A small network was shown many inputs. Here are its activations along a few directions, one row for each input.
Each table varies a few parts of the input and shows all the possible inputs, shuffled.
A made-up example of a description, with smaller parts first: one of 3 separate values, together with either a single point or one of 9 places along a line or (one of 5 places around a ring, together with one of 6 places along a line).
Shared parts are said once, and a part with two or three values counts as separate values.

Rows:
row 1: [-17  -6 -18 -15 -43  36  -9  -8 -15   5  14  11 -15 -12]
row 2: [ 19   7  20  14  45 -35   4  31  23   6 -16 -35   4   9]
row 3: [-23  -9 -20  -7 -36  28 -14 -19 -22  -6  25  13  -5 -21]
row 4: [  9  29  -1 -13  36  14  -4  11  -2 -13 -41  14   2  12]
row 5: [  9  22  -1 -12  45  -2   1  -6  -8 -27 -25  27  15  15]
row 6: [ 15   4  29  30  40 -42   6  23  26   3 -29 -18   5   7]
row 7: [  7  28  -5  -2  42  13 -11  10  -7 -18 -40  12   7   5]
row 8: [ -9 -26   0  14 -39 -12   0   9   7  30  45 -37 -12 -19]
row 9: [ 11  11  15  11  46 -40   2  21   9   8 -21 -31   9  23]
row 10: [ 36   1  32  27  34 -38  21  14  35  -6 -27 -20   6   4]
row 11: [-13 -29   8  30 -46 -18   2   0  12  27  34 -22 -12 -22]
row 12: [  5  26  -3  -5  44   3 -10   0 -10 -26 -34  18  13   3]
row 13: [-19  -7 -21  -5 -38  36 -16  -9 -20   1  17   9 -11 -19]
row 14: [-15 -10 -14 -25 -45  30   1 -15 -11   4  23  20  -7   0]
row 15: [  7 -33   7  27 -52 -16  17 -10  22  19  34 -24 -11 -23]
row 16: [-17 -24  -3  10 -40 -15  -1   1  -7  31  41 -35  -8  -6]
row 17: [-14 -16 -14 -23 -37  27   4 -24 -14   1  29  24  -1   0]
row 18: [ 14  26   3 -23  36   7   5   3   2 -15 -32  24   8  25]
row 19: [ 15  19   3 -21  42   3   6  -6  -1 -18 -27  28  14  25]
row 20: [-21 -12 -18 -14 -36  23  -2 -26 -20  -7  32  22  -2  -9]
- The inputs of row 15 and row 10 match in every part but one. If row 17 is changed in the same way as row 15 into row 10, which row does it become? => row 19
- Describe the family of inputs behind these rows. => one of 2 separate values, together with either one of 4 places along a line or one of 6 places around a ring
- A walk changes only the place on the line of 4. It starts at row 10 and steps to row 6. List the rest of the walk in order. => row 2, row 9

Rows:
row 21: [ -8 -21  16  16 -22 -39  10   6  15  25  29 -26  -4   1]
row 22: [ 22  -9  24  20  14 -21  17  17  30   8 -14 -16  -2   8]
row 23: [  5  10   0  -8  22  10   3 -18  -5 -16 -23  38  15  13]
row 24: [ 19  12   7   0  33 -10  14  -5  11 -25 -15  22   8   8]
row 25: [ -2 -20  -6  11 -36  -9   9  -9  -1  19  31 -22  -6  -4]
row 26: [-15  30 -11 -19  57  -9 -27  34 -27  11 -17 -29   8  29]
row 27: [-11 -16 -13 -13 -36  18  -2  -9  -5  18  39   2  -4 -10]
row 28: [-13   6  -9  41 -13  20 -32  18  -5  -3 -19 -16 -17 -51]
row 29: [ 26   2  20   7  23 -24  13  -1  22 -12 -19  -8  10   1]
row 30: [-23 -14 -17 -26 -35  31  -5 -21 -26  -9  28  20  -3   0]
row 31: [  0  19 -12 -28  -8  33   0 -11  -8 -16 -19  36  -4   5]
- Describe the family of inputs behind these rows. => either one of 2 separate values or one of 9 places around a ring
- Which other rows belong to the same alternative as row 26? List them by row number. => row 28

Rows:
row 32: [ 27 -16  15   4  -9 -16  27  -9  26   5  12 -14   7   1]
row 33: [-22 -14  -2  -3 -25  -3  -5   9 -14  25  21 -23  -9   7]
row 34: [-20 -13 -19 -25 -30  20   7 -24 -15   2  42  26  -1   7]
row 35: [-28   3 -28 -15 -29  30 -25  -8 -34   5  23  -4  -8 -24]
row 36: [ 16  24  10 -29  42  -6  10   5   7  -6 -24  25  10  37]
row 37: [  2  27   0 -27  47   2 -14  20  -5  -4 -32  -3   9  30]
row 38: [ -1 -18 -18 -16 -41  27  12 -39 -11 -12  31  26   1  -1]
row 39: [  1   4  -5  17  -1 -12  -9  24   0  15   7 -42 -12  -9]
row 40: [ -3 -15   7  12 -46   2   8 -11  14   2   4   8 -12 -16]
row 41: [-32 -10 -21 -26 -24  25 -16  -6 -31   7  35   0  -4  -5]
row 42: [ 15 -12  17  15 -13 -12  14   4  32  -2   0  -8  -8 -20]
row 43: [ 21  26  14  -8  34  11  11   8  13 -29 -46  28   0  10]
row 44: [ -7  17  -8  21  35 -20 -18  10 -15  -8 -17 -21   8  -3]
row 45: [-10 -10 -14  -8 -47  30  -3 -21  -6 -20  21  32  -7 -23]
row 46: [  2  39 -11 -12  45   9 -17  20 -10  -9 -46  -7   7  15]
row 47: [  1   6   4  34  33  -7 -13   8   2 -11 -24   0   6 -16]
row 48: [ -9   4   4   4  38 -26 -14  12 -11  -3  -3 -16  12  13]
row 49: [-10 -11  -1  23 -36  14 -12   5   1  19   3  -6 -14 -22]
row 50: [  9 -13  13  -5  -1 -25  19   7  22  18  23 -12   4  12]
row 51: [  9   4  18  23  24 -19   7  -9  13 -27 -21  15   6 -13]
row 52: [ -2  -9   6   1   4 -17  -2  25   4  18  19 -38  -5   8]
row 53: [  9 -23   3   1 -41  -1  22 -26  10   9  14   3  -1   6]
row 54: [ 36  16   8 -20  36   1  21  -6   7 -19 -37  25   8  28]
row 55: [-20  -7 -20   0 -36  41 -23  -8 -18   0  18  17  -8 -33]
row 56: [  4   2  14   1  33 -36   9  -6   4  -5   3  12  18  18]
row 57: [  8  -7   7  28  -4  -1  -7  20  19  14   0 -23 -13 -23]
row 58: [ 10  27  -1   1  44  20  -9  21   3 -12 -53  13   3   4]
row 59: [ 22  -2  16  11  26 -26  19 -21   8 -19  -9  10  20   8]
row 60: [-18  -1 -11  10 -30   2 -14   8 -18  23   9 -27 -14 -11]
row 61: [-11 -18   2  -7 -30  -8  16 -10   5  22  26   3  -3  16]
- The inputs of row 54 and row 43 match in every part but one. If row 32 is changed in the same way as row 54 into row 43, which row does it become? => row 42
- Describe the family of inputs behind these rows. => one of 5 places along a line, together with one of 6 places around a ring
- A walk changes only the place on the ring of 6. It starts at row 48 and steps to row 56. List the rest of the walk in order. => row 59, row 51, row 47, row 44
- A walk changes only the place on the ring of 6. It starts at row 49 and steps to row 60. List the rest of the walk in order. => row 33, row 61, row 53, row 40
